A small network was trained on made-up records. Each row is its average activation on records with the value named, seen along a few directions.
Related values have similar rows: they may be neighbours, one step apart, or belong to one group.
Strong random noise was added to every row along 2 fixed directions; ignore it. To show where, here is one row again and again, with new noise each time:
88 19 -59 -3 107 -245 -227 22 23 225 197 -143 -154 -191 217
58 29 -82 -61 110 -261 -205 50 21 265 254 -98 -131 -216 274
-35 -57 -42 -130 4 -120 2 -105 42 397 370 -33 88 -195 163
311 -239 292 610 -94 182 -159 -572 85 -65 -339 -600 -92 150 -678


Values of Nug:
s7: -329 40 -230 -21 269 -215 -114 109 -262 -244 -62 -110 -50 98 578
s9: 48 -98 183 464 -122 230 186 -352 -87 -618 -454 28 216 162 -688
s20: -98 235 -335 -18 163 -131 -103 -55 -141 30 288 -55 46 -74 82
s10: 84 -133 221 84 49 5 -71 -385 -4 220 100 -14 92 -188 -119
s15: 455 74 80 312 183 -87 -285 258 9 -256 -130 -181 -413 -63 118
s19: -10 -235 74 321 225 -75 87 -72 -158 -330 63 -186 58 261 151
s4: 65 141 -2 -177 -30 -129 13 256 125 87 -21 271 -199 56 382
s6: 142 37 161 -123 -175 142 343 -119 142 73 -177 128 -84 200 -84
s12: 277 57 158 -161 -129 40 -193 -6 100 64 21 99 278 114 -200
s5: -109 -1 95 588 -112 -136 -330 -121 -157 -569 -533 -561 -396 480 -498
s11: -394 -1 -174 -171 32 -102 251 388 -72 1 1 251 277 -112 1
s2: 207 50 260 140 32 -40 -161 -66 149 -447 -663 -27 -452 149 -288
s8: 128 -97 405 372 -237 588 224 -550 127 -180 -527 -143 -26 253 -788
s16: -437 -200 -162 -202 51 280 466 322 -88 47 64 259 377 -186 10
s13: 463 65 264 410 79 138 -358 -222 43 -185 -278 -181 -33 76 -205
s3: 94 207 62 129 24 36 -159 -42 42 -134 -232 57 -422 94 112
s14: 83 200 -182 -477 176 -227 -481 631 56 214 314 2 -230 -342 617
s17: -135 -48 -436 -63 -39 44 13 -126 -5 107 117 -204 205 157 -347
s18: 97 -106 126 -330 -154 237 131 27 196 259 294 -14 158 -64 -137
s1: -68 76 -241 103 -165 -172 17 507 -194 -310 -395 184 -304 -80 264
The values of Nug form 5 separate groups.
List the group mates of s1, in the order listed.
> s9, s11, s16
List the group mates of s17, in the order listed.
> s20
List the group mates of s18, in the order listed.
> s10, s15, s12, s13, s14
List the group mates of s4, in the order listed.
> s6, s2, s8, s3
